A small network was shown many inputs. Here are its activations along a few directions, one row for each input.
Each table varies a few parts of the input and shows all the possible inputs, shuffled.
A made-up example of a description, with smaller parts first: values(2) and (point or line(9) or (line(4) and ring(8))).
Shared parts are said once, and a part with two or three values counts as separate values.

Other details of the inputs shift rows strongly along three fixed directions, in all tables alike. That doesn't count.

A family of inputs:
R1: [-2.67  1.21 -3.51 -1.46  1.22 -2.24  1.23 -1.54  2.44  0.45  4.09]
R2: [-0.16 -1.13 -0.47  0.54 -1.39 -0.77  1.63  0.89 -0.27 -1.42 -2.27]
R3: [ 1.93 -1.03  1.16  0.66 -1.74  0.59  0.33  0.27 -1.03  0.41 -2.13]
R4: [ 3.78 -1.36 -0.67  0.89  0.89  1.86 -0.45 -0.63 -2.89 -0.74 -0.22]
R5: [ 2.05 -0.80  0.18 -0.04 -1.98 -0.50 -0.04  2.08 -0.54 -1.03 -1.55]
R6: [-0.84 -0.39 -0.10  0.32 -3.86 -0.63  1.65 -0.60  1.04  0.96 -1.97]
R7: [-0.60 -0.58 -0.53  0.34 -2.24  0.16  0.64 -0.36  0.52  1.06 -0.39]
R8: [ 5.85 -1.86 -1.38 -0.18  2.78 -0.76 -1.04  0.20 -4.02 -0.83  0.27]
R9: [-3.70  2.57  5.53 -1.45  0.86  0.33 -1.97  2.01  1.33  0.54 -0.17]
R10: [ 1.22  0.41 -0.40 -0.65 -2.45 -2.20  0.83  0.33 -0.72 -1.32 -0.84]
R11: [-4.43  1.81 -4.14 -0.13  0.33 -0.14  1.91 -2.97  3.16  0.77  3.99]
R12: [-1.41  1.42  3.96 -1.11  3.78  1.19 -2.63  0.87  0.29  0.43  1.33]
R13: [-2.62  1.25  5.41 -0.64  2.02 -0.36 -2.82  0.80  1.55  1.47  0.17]
R14: [-3.98  3.05  4.09 -1.44  1.36 -0.45 -2.21  1.40  1.91  0.29 -0.42]
R15: [ 1.60 -0.99  4.28  0.27  8.43  0.69 -4.15  1.61 -2.01 -1.02  0.97]
R16: [ 1.48 -0.78 -5.17  1.09  6.16  0.51  0.43 -1.90  1.24  0.61  5.98]
R17: [ 1.92 -1.02 -1.02  0.70 -0.61  1.31  1.07 -0.42 -1.13  0.33 -0.39]
R18: [ 2.36 -1.13 -1.74  0.49 -0.65 -0.27  0.31  1.24 -0.63 -0.55  0.03]
R19: [-1.57 -0.33  0.62  0.46 -2.40 -1.11  1.02  0.92  0.53 -1.96 -2.14]
R20: [-2.94  0.51 -4.64  0.75  1.72  0.93  1.63 -3.44  2.89  1.25  5.45]
R21: [-0.74  0.31 -0.61 -0.75 -3.34 -0.03  1.05  0.20 -0.28 -0.20 -1.96]
R22: [-0.95  0.47 -0.52 -0.23 -3.67  0.38  2.15  0.25  0.27  0.07 -1.63]
R23: [-1.54 -0.48 -0.38 -0.11 -3.11 -0.59  0.76 -0.83  1.37  1.08 -0.87]
R24: [-0.98 -0.01  0.47 -0.38 -3.32  0.52  0.82  0.51  0.40  0.26 -1.26]
R25: [ 5.87 -3.02 -0.38  1.79  2.69  1.43 -1.77 -1.71 -3.43  0.06 -0.18]
R26: [ 0.09 -0.74  0.54  0.05 -2.37  0.32  0.12  0.01  0.09  0.64 -1.23]
R27: [ 1.57  0.00  0.50 -0.12 -1.41  0.51  0.58  0.48 -1.72 -0.35 -2.46]
R28: [ 0.70  0.21  0.08  0.44 -2.17 -0.80  0.37  1.32  0.65 -1.25 -0.51]
R29: [ 0.66 -0.92 -1.68  0.42 -0.45  1.17  0.62 -0.60 -0.54  0.73  0.72]
R30: [-3.26  1.11 -5.87  0.17  2.65  0.06  1.18 -2.92  2.46  1.51  4.51]
R31: [-1.74 -1.01 -0.94 -0.08 -2.96 -1.10  1.67  0.95  0.57 -1.44 -2.20]
R32: [ 5.91 -2.79 -0.42  1.84  2.54  1.94 -1.57 -1.29 -3.50 -0.13  0.09]
R33: [-2.67  3.30  5.64 -2.20  1.72 -2.64 -1.58  2.22  1.62 -0.27  0.09]
R34: [-0.53  1.05 -0.12  0.22 -3.60 -0.38  0.63  0.25 -0.16 -0.85 -2.67]
R35: [ 1.50 -0.66 -1.70  0.00 -0.50  0.68  0.39 -0.36 -1.82  0.04 -0.75]
R36: [-1.17  2.34  3.93 -0.50  5.06  0.41 -2.78  0.79  0.37  0.36  0.53]
Each input here is: line(4) and (values(3) or line(6)).
Question: The inputs of R31 and R19 match in every part but the line(4) part. If R1 is changed in the same way as R31 into R19, which row does it become?
Answer: R10
Question: Which other rows does R28 become when the line(4) part takes its other values? List them by row number.
Answer: R5, R16, R18

A family of inputs:
R37: [ 5.53 -2.76  0.69  1.85 -0.71  0.93 -0.82 -0.47 -3.14  0.26 -3.29]
R38: [-2.30  0.27  0.71 -0.21 -7.90  0.07  2.16  1.32 -0.99 -0.50 -6.82]
R39: [ 0.31  2.02  3.33 -1.70  6.28 -3.03 -2.75  1.74 -0.65 -2.68  2.07]
R40: [-6.77  1.34 -2.28  0.16  3.44 -0.38  1.69 -0.70  6.25  1.19  6.53]
R41: [ 6.46 -4.16 -0.85  2.33  5.04  2.53 -2.19 -1.95 -5.38 -0.82 -0.29]
R42: [-0.46 -1.03 -6.09  0.15 -3.51 -0.14  3.75 -3.18  2.08  2.34  2.68]
R43: [-0.50  0.60  4.84  0.25  5.43  1.21 -3.19 -1.09 -0.37  0.66  1.17]
R44: [-5.87  5.19  3.47 -3.54 -1.05 -4.20  0.12  3.58  2.38 -1.91 -1.58]
R45: [ 1.47 -3.26 -7.45  1.56  2.66  0.97  2.23 -4.69  0.47  2.57  4.63]
R46: [-6.91  4.40  5.59 -1.32 -1.36  0.14 -0.07  3.78  3.15 -0.95 -2.16]
R47: [ 2.45 -0.98 -8.77  0.41  4.08 -3.20  1.95 -2.33  0.66 -1.08  5.34]
R48: [-2.07 -0.43  1.99 -0.28 -7.78 -0.62  1.55  1.92  0.18 -2.19 -5.31]
R49: [-0.12 -0.41  0.84  1.31 -7.75 -0.78  2.54  3.13  0.96 -1.88 -5.06]
R50: [ 4.53 -4.07  0.50  1.34 -0.34  0.91 -0.70  0.38 -3.48  0.10 -2.79]
R51: [ 5.67 -1.99 -0.54 -0.86  0.55 -3.29 -0.08  2.60 -3.40 -2.37 -1.63]
R52: [ 0.46  2.38  5.71 -1.12  4.93  1.21 -4.51  0.42 -0.75  0.65  2.83]
R53: [ 6.96 -1.55  0.20  0.75 -1.16  1.06 -1.62  0.43 -3.81  0.27 -1.29]
R54: [-5.84  5.00  5.28 -2.42 -2.37  0.06 -0.49  1.18  2.69  1.36 -1.62]
R55: [-0.24  3.44  4.97 -1.84  5.11  1.86 -4.24  1.14 -1.17  1.36  1.72]
R56: [ 6.40 -2.26  0.20 -0.08 -1.31  0.98 -1.03  0.75 -3.80  0.74 -0.76]
R57: [-2.21 -2.41 -6.42  0.37 -2.80 -0.37  3.37 -1.67  2.51  0.54  2.15]
R58: [-0.07 -0.30 -6.14  1.00 -3.30 -0.12  3.14 -3.59  2.33  1.94  2.32]
R59: [-2.38  0.36  0.32 -0.91 -7.95  0.12  2.17  2.41 -0.43 -1.49 -6.28]
R60: [-7.15  1.52 -2.43  0.74  3.53 -0.66  0.20 -3.16  5.93  2.42  5.73]
R61: [-1.07  1.66  4.17 -0.54  5.78  1.91 -3.05 -0.33 -0.83  1.34  0.16]
R62: [-1.21  0.12 -5.79  0.36 -3.81  0.30  3.70 -4.00  1.53  1.05  2.18]
R63: [-0.52  0.82  4.29  0.68  5.82  1.44 -2.49  1.44  0.11 -1.51  1.80]
R64: [ 5.47 -3.52 -0.33  1.59  0.44  1.10 -1.35  0.91 -3.04 -1.40 -2.41]
Question: Describe the family of inputs behind these rows.
Answer: line(4) and (point or line(6))
Question: The inputs of R54 and R62 match in every part but the line(4) part. If R44 is changed in the same way as R54 into R62, which row does it become?
Answer: R39
Question: Which other rows does R57 become when the line(4) part takes its other values? List them by row number.
Answer: R48, R59, R64
Question: List by row number the other rows that have the line(4) part in common with R56.
Answer: R40, R42, R45, R50, R51, R57

A family of inputs:
R65: [-1.96  3.06  0.64 -1.67 -6.12 -2.06  1.15  1.07  0.26  0.77 -2.73]
R66: [ 0.54 -1.02 -1.77  0.51 -2.27  0.12  2.01  2.07  0.00 -1.79 -2.23]
R67: [ 8.14 -4.28 -2.99  1.60  0.27 -0.03  0.37 -0.71 -3.68  0.09 -0.53]
R68: [-0.11  1.18  1.30 -0.35  5.68 -0.61 -2.38  0.52  1.10  0.70  4.64]
R69: [ 6.11 -2.87 -4.07  0.41  1.20  0.11  0.47 -3.34 -2.90  0.67  1.52]
R70: [-2.67  1.99 -6.21 -1.50 -2.77 -1.12  3.45 -2.61  3.23  0.55  4.17]
R71: [-2.98  1.28  0.30  0.23  1.43 -1.11 -0.13  0.16  1.32 -0.58  2.29]
R72: [-2.41  1.47  4.79 -0.41  4.57 -0.68 -3.07  1.18  0.98 -0.78  1.94]
R73: [ 7.15 -4.45 -0.63  4.28  3.84  7.00 -3.90 -3.72 -3.90  2.32  0.21]
R74: [ 4.53  0.54 -1.84 -0.78 -2.59  0.06  0.51  0.51 -3.32 -0.07 -2.30]
R75: [ 7.60 -2.48 -3.19  0.71  0.36  0.26 -0.04 -2.06 -5.03  1.21 -1.51]
R76: [ 1.25  0.19  5.59 -0.01  2.94  1.15 -2.55  3.54 -2.41 -2.93 -4.02]
R77: [-5.11 -1.43 -3.68  0.15 -0.02  3.53  1.69 -3.44  1.97  3.82  3.47]
R78: [ 3.92 -0.27  6.81  1.17 -4.38  4.24 -0.53  0.88 -3.55  1.41 -5.86]
R79: [ 2.10 -2.10  0.77  1.13 -4.88 -1.32  1.38  0.88 -1.91 -1.39 -4.27]
R80: [-1.88  0.77  4.12 -0.01  5.97  0.13 -2.89  2.38  0.88 -0.67  1.07]
R81: [-2.56  2.52  1.13 -1.99 -7.24 -2.33  1.64  0.88  1.39 -0.34 -2.01]
R82: [-2.58  2.21 -4.57 -1.43  0.22 -1.14  1.12 -2.75  2.13  2.23  3.71]
R83: [-0.22 -2.24 -1.88  1.41 -1.78 -0.21  1.98 -0.73 -0.54 -1.50 -3.31]
R84: [-1.14  1.32  1.41  0.11  6.31  0.24 -1.83  0.37  0.63 -0.84  4.03]
R85: [-3.15 -0.96 -4.96  0.52  2.02 -0.28  1.84 -1.37  3.14  0.14  3.33]
R86: [-4.87  0.49  1.02 -0.40 -5.24 -1.21  2.04  1.39  1.82 -1.97 -4.46]
R87: [-1.15  1.55  5.17 -1.46 -1.70 -1.80 -1.68  3.15  1.40 -0.25 -1.32]
R88: [-2.73  0.25  4.69  0.05  5.55 -0.36 -2.43  1.47  2.24  0.11  0.76]
R89: [-3.41  1.60  4.92 -0.18  6.15  0.33 -3.07  1.67  0.62 -1.36  0.23]
R90: [-0.45 -0.35 -7.90 -0.79 -0.65 -0.83  2.70 -4.46  1.75  1.13  5.18]
R91: [-1.97  2.04  1.02 -1.30 -6.87 -2.09  2.14  3.06  2.39 -0.69 -2.02]
Question: Describe the family of inputs behind these rows.
Answer: values(3) or (line(4) and line(6))
Question: Which other rows does R85 become when the line(6) part takes its other values? List them by row number.
Answer: R72, R82, R86, R87, R90
Question: List by row number the other inputs of the same sort as R78.
Answer: R73, R77

A family of inputs:
R92: [-2.68  2.74 -0.09 -0.38  3.44 -0.31 -0.10  1.03  2.94 -0.65  4.20]
R93: [ 0.39  2.77  0.98 -1.29  4.60 -0.23 -1.51 -0.23 -0.77 -0.51  2.00]
R94: [ 2.08 -1.15  0.95  1.81  0.47  2.23 -0.88 -0.72  0.25  0.80  1.12]
R95: [-2.74 -0.14 -7.47  0.53 -3.61 -0.06  4.31 -1.36  3.67  1.29  2.71]
R96: [-3.89  3.26  2.99 -2.03 -5.27 -1.36  0.64  1.70  1.60  1.16 -3.45]
R97: [ 1.19 -3.31 -5.54  2.78 -2.82  1.66  2.77 -3.59 -0.61  0.26 -0.91]
R98: [ 2.05  0.23  5.63 -1.34 -4.78  0.39 -1.11  2.22 -3.20  0.37 -5.91]
R99: [-6.84  0.98 -0.22 -0.76 -4.78 -4.77  2.68  0.01  5.01 -0.20 -0.79]
R100: [ 5.32 -4.09 -7.10  1.60 -1.12 -1.66  2.44 -1.59 -0.91 -0.27  2.29]
R101: [-1.08  0.97  0.68 -0.38  4.34  0.86 -1.75  0.99  1.13 -0.31  4.16]
R102: [-0.41  1.10  1.75 -1.50  0.68 -3.07 -1.15 -0.57  0.95  0.59  1.04]
R103: [-2.58  0.67  1.94 -0.15  2.92  0.19 -1.21  0.86  0.83  0.26 -0.65]
R104: [-3.45  3.07  0.15 -1.95  2.86 -0.09 -1.16 -1.05  1.43  0.81  3.55]
R105: [ 2.57 -3.87 -3.41  1.39 -2.39  1.44  1.98 -1.08 -2.67 -0.31 -2.81]
R106: [-1.23  1.49  3.31 -0.30  0.52 -0.75 -0.53  2.42 -0.55 -2.48 -2.91]
R107: [ 3.08 -1.74  2.40  0.32  0.35  0.98 -1.53  2.07 -4.03 -2.59 -4.02]
R108: [ 4.28 -0.73  0.85  1.31  7.32  2.95 -3.59 -3.40 -2.58  1.95  3.37]
R109: [ 3.93 -2.26  2.19  0.36 -2.74  1.61 -0.30  2.29 -2.49 -0.16 -2.97]
Question: Describe the family of inputs behind these rows.
Answer: values(3) and (point or line(5))
Question: The inputs of R98 and R109 match in every part but the values(3) part. If R102 is changed in the same way as R98 into R109, which row does it become?
Answer: R100
Question: Which other rows does R96 become when the values(3) part takes its other values? List them by row number.
Answer: R95, R103
Question: Which other rows does R106 become when the line(5) part takes its other values? List them by row number.
Answer: R97, R103, R105, R107
